Each row below holds a small network's activations on one input, seen along a few directions.
Each table varies a few parts of the input and shows all the possible inputs, shuffled.
A made-up example of a description, with smaller parts first: ring(5) and (point or line(11) or (values(3) and line(6))).
Shared parts are said once, and a part with two or three values counts as separate values.
In the rows, zero is written as 128.

Other details of the inputs vary at random and push rows far along three fixed directions, the same in every table; ignore that.

Rows:
r1: 141 112 101 109 200 121 100 202 128 193 160
r2: 175  66 135  95  87 153 172 215 127 142  58
r3: 125 129 138 116  68 135 164 142 107 103  63
r4: 176  74 132  93  83 158 176 213 124 145  56
r5: 189  11  93 153 155 155 200 202 135 171  59
r6: 155 120  96 119 199 126  86 199 130 189 156
r7: 165 117 104 113 198 118  76 197 130 201 156
r8: 111 144 151 135  77 149 164  97 132  77  94
r9: 117 198 137  94 105  94  71  87 103 105 164
r10:  86 119 149 215 180 146 154  86 175 127 133
r11:  80 123 143 224 183 141 162  87 164 146 124
r12: 115 121 140 106  75 144 174 142 116  95  74
r13: 122 191 147  91 101 102  82  82 117 105 182
r14: 134 164 137  60  98 106  91 127 105 111 165
r15: 129 182 113  75  97  88  83  48  83  75 187
r16: 117 193 135  96 105  99  62  95 103  85 163
r17: 185 128 108  38 105 108  74 217  90 143 117
r18: 144  57 118 170 179 155 166 208 151 179  78
r19: 132 127 125 130  59 128 180  63 100  67  90
r20: 167 136  97  43  97 120 111 218  86 136 110
r21: 148 141  93 145 203 105  77  81 129 151 212
r22: 110 106 140 183 166 145 169 124 164 153 121
r23: 121  77 109 191 146 138 161  98 157 163 127
r24:  73 116 155 218 182 137 158  82 162 149 123
r25:  89 172 139 153 201 106  80  73 154 146 222
r26:  72 117 149 217 186 141 161  86 162 145 126
r27: 135 185 115  68  97 116  82 138  94  93 148
r28: 111 156 132 134 196  98  68 112 133 171 193
r29:  92 117 155 209 172 145 156  83 177 125 136
r30: 125 188 144  85 100 103  69  86 116  83 184
r31: 192  80  63  91 170 120  76 200 126 204 169
r32: 119 100 146 185 164 152 161 121 166 151 122
r33: 118 162 117 141 196 120  78 119 146 151 194
r34: 105 112 131 127  40 133 165  64 116  78  96
r35: 111 138 158 136  76 137 169  93 131  91 100
r36: 151  91 113 101  28 137 154 124 110  79  71
r37: 107 143 148 148  80 142 155 101 121  85  78
r38: 173 117 122  39 109 116 102 205 104 159 137
r39: 101 147 145 137  81 141 169 101 127  83  91
r40: 103 142 147 139  77 143 158 106 121  66  84
Description of these inputs: line(4) and (values(2) or line(8)).
The inputs of r26 and r11 match in every part but the line(4) part. If r14 is changed in the same way as r26 into r11, which row does it become? -> r35
Start at r17 and move only the line(8) part, one step at a time. The first step leads to r16. Which rows follow, in order? -> r18, r40, r10, r29, r30, r2
Which other rows does r5 become when the values(2) part takes its other values? List them by row number. -> r36
Which other rows agree with r6 in the line(4) part? List them by row number. -> r4, r7, r8, r21, r27, r31, r32, r33, r37

Rows:
r41: 143  65 142 176 157 148 173 146 162 163 117
r42: 133  64 122 167 148 145 169 133 155 176 103
r43:  91 137 186 183 105 143 171  63 161  84 104
r44: 127 155 131 121 185 116  67 141 133 171 180
r45: 117 136 130 177 194 137 125 120 138 136 137
r46: 133 157 126  90  85 134 139 144  89  78  90
r47: 142 114 109 106  87 123 145 126 102 123 112
r48: 115 144 132 150 102 114 125  79 117 102 132
r49: 106 117 130 175 103 145 187  47 126  78 100
r50: 130 144 133 113 137 113 105  78 134 125 196
r51: 151  77 104 123 163 131 129 154 131 192 146
r52: 114 118 112 162 126 142  84 121 154 102 140
r53: 155  85 122 129 118 150 176 182 119 123  46
r54: 163 110 136  74 118 137 138 219 123 149 108
r55: 137  84 105 123 112 154 198 181 117 120  58
r56: 113 139 142 138  99 121 120  74 122 108 141
r57: 102 167 127  89  39 118 147 111  93  67  97
r58: 154 129  96 127 181 109  85 130 117 146 180
r59: 113 147 138  76  59 134 137 136 101 100  93
r60: 145 155 129  49 113 118  98 175 114 129 157
r61: 164 173 100 107 135 133  56 136 145 126 188
r62: 114 153 125 170 188 110  90  71 139 123 178
r63: 146  68 102 173 168 145 174 136 147 155  99
r64: 132 151 117 130 181 100  71 141 130 165 166
r65: 132 148 108  51 105 110  93 165 101 140 154
r66: 106 134 168 172 136 127 135  68 160 109 146
r67: 148 113 102  84 117 128 134 214 104 158  93
r68: 109 168 170 137 122 130 122  92 141  97 147
r69: 123 113 113 163 147 118 133 103 140 151 138
r70: 124 139 143 123  99 121 132  73 140 101 151
r71: 149  69 136 123  97 146 167 173 129 146  58
r72: 154 175 118  49  86 106  78 175  80 112 124
r73: 138 160 126  89  81 101  93 119  98  99 125
r74:  78 157 137 184 158 137 147  64 137  99 135
r75: 133  99 122 125 188 129 135 180 160 183 164
r76: 130 146 129 118 177 107  66 135 136 171 174
r77:  94 164 150 136  74 130 150 101 111  81  87
r78: 107  88 146 185 173 155 168 155 159 179  99
What is each input in this table made of? -> values(2) or (line(4) and line(9))
Which other rows does r75 become when the line(9) part takes its other values? List them by row number. -> r41, r43, r50, r54, r60, r66, r68, r70
Which other rows belong to the same alternative as r52? List them by row number. -> r61

Rows:
r79: 166 109  91  65  80 149 126 200 100 111  91
r80: 183 110  82  70  80 119 118 185  85 131  82
r81: 112 171 144  64  61  97 108  92  87  77 135
r82: 140 118 128  89 171 115  70 190 140 190 182
r83: 122 176 120  76  55 111 105 105  84  44 124
r84: 146 117 125  90 178 115  61 191 136 187 172
r85: 123 178  95  78  58 120 110  86  74  64 123
r86: 170 115 133  58  83 130 103 202 104 128  97
r87: 101 137 147 123 106 150 179 195 124 129  30
r88: 102 139 155 170 192 147 161 190 138 166 105
r89: 133 183 120 119 140  92  54  69 119 137 203
r90:  91 134 156 152  55 132 172  55 133  99 103
r91: 119  71 128 203 201 150 140 158 163 170 104
r92: 139  75 111 187 205 152 166 143 162 160 122
r93: 112 185 106 121 162  88  46  78  98 119 186
r94: 151 109  70 109 195 102  88 189 105 178 165
r95: 127 184 127 110 152 116  49  83 129 111 209
r96: 184 116  91  59  91 134 125 179  84 129  94
r97: 119 185 117 118 159  93  47  77 105 125 191
r98: 193 109  97  60  78 122 124 197 101 111  94
r99:  88 136 154 142  67 144 181  55 125  92 103
r100:  89 142 122 203 173 140 145  46 157  99 165
r101: 107  76 133 178 187 135 155 144 155 203 124
r102: 139  74 121 179 200 143 170 137 155 186 136
r103: 180 117 104  59  90 132 127 176  87 138 101
r104:  96 143 153 160 189 143 148 186 170 157 103
r105: 122 173 149  62  55 127  99  96 108  74 142
r106: 135 183 108 123 145  93  50  69 116 129 199
r107: 174 110  75 107 185  98  84 178 117 180 169
r108: 166 113  94  98 196 101  80 185 112 181 169
r109: 105 133 172 150  56 137 180  58 148  69  97
r110: 102 133 150 117 105 147 191 200 127 120  34
r111: 112 175 139  72  63 103  95  89  86  89 126
r112:  85 137 167 198 147 132 119  51 181 130 164
r113: 114 182 120 100 150 102  65  69 113 136 207
r114: 140  64 133 154 101 157 206 168 127 103  27
r115: 126  67 157 131  93 152 206 167 144 133  63
r116:  92 132 141 179  46 154 169  65 141  53  73
r117: 142  74 129 199 182 152 138 149 181 178 123
r118: 114 179 138  88 171 120  69 218 140 162 141
r119: 140 174 121  67  61 114 118  84  82  57 136
r120: 142  64 111 147 104 158 219 152 116 111  40
r121: 112 135 178 131  86 174 182 218 126 112  29
r122: 165 120  72 104 193 116  84 168 107 180 160
r123:  86 139 161 175 159 134 150  47 171 123 183
r124: 117 183 138 117 153 105  38  92 127 113 199
r125: 121  61 107 168  96 160 207 163 112 125  17
r126: 133 183 130  95 179 120  83 216 101 174 141
r127: 109  65 117 214 196 158 151 163 166 172 103
r128: 130  63  88 208 191 138 171 145 158 180 119
r129: 101 134 152 176  55 148 163  62 140  54  72
r130: 156  65 121 150  87 148 204 153 130 124  50
r131: 120 174 125 105 140  83  67  73 125 133 217
r132: 185 117 110  97 174 109  80 179 141 181 184
r133: 125 173  98  71  59 114 123  89  75  53 133
r134: 124 170 134  57  59 110 122  84  89  75 145
r135: 135  81 138 180 187 159 147 144 172 178 132
r136: 104 144 158 189 169 136 141  43 165 113 173
r137: 114 137 157 152  71 154 187  56 133  47  90
r138:  87 143 139 203 169 143 123  50 160 105 154
r139: 118  66 146 133  97 142 207 161 130 143  65
r140: 158 111 128  46  80 139 125 192 116 137 121
r141: 127 174 142  71  60  99 108  92  82  71 132
r142: 166 105 113  47  73 110 134 187 103 148 126
r143: 109 141 150 209 161 128 132  44 174 109 163
r144: 129  67  85 213 187 145 160 141 155 190 108
r145: 109 143 165 169 188 155 155 195 153 158 108
r146: 166 110 130  44  87 120 123 200 103 127 102
r147: 103 137 178 156  72 139 175  65 133  61  85
r148: 101 138 148 202 157 115 138  39 159 128 168
r149:  88 132 145 166  77 129 180  60 108  52  69
r150: 166 109 129  50  65 127 114 198 121 144 122
r151: 118  71 126 165 187 140 179 138 160 192 147
r152:  85 145 153 200 168 121 121  45 145 133 149
r153:  90 139 159 181 167 136 144  44 169 118 173
r154: 173 118 107  97 193 111  75 188 128 170 171
r155: 164 114  95  94 171 104  74 172 124 206 174
r156:  90 137 164 189 147 123 142  49 181 129 181
r157: 130 182  98 123 147  97  57  84 128 107 214
r158: 187 114 124  59  69 129 104 196 113 131 107
What is each input in this table made of? -> line(4) and (values(2) or (values(3) and line(6)))
The inputs of r83 and r94 match in every part but the line(4) part. If r156 is changed in the same way as r83 into r94, which row does it become? -> r142
Which other rows does r124 become when the values(3) part takes its other values? List them by row number. -> r95, r117
Which other rows does r87 become when the values(2) part takes its other values? List them by row number. -> r126
Which other rows does r105 become when the line(6) part takes its other values? List them by row number. -> r79, r95, r135, r138, r140
Start at r124 and move only the line(4) part, one step at a time. The first step leads to r154. Which rows follow, in order? -> r108, r97
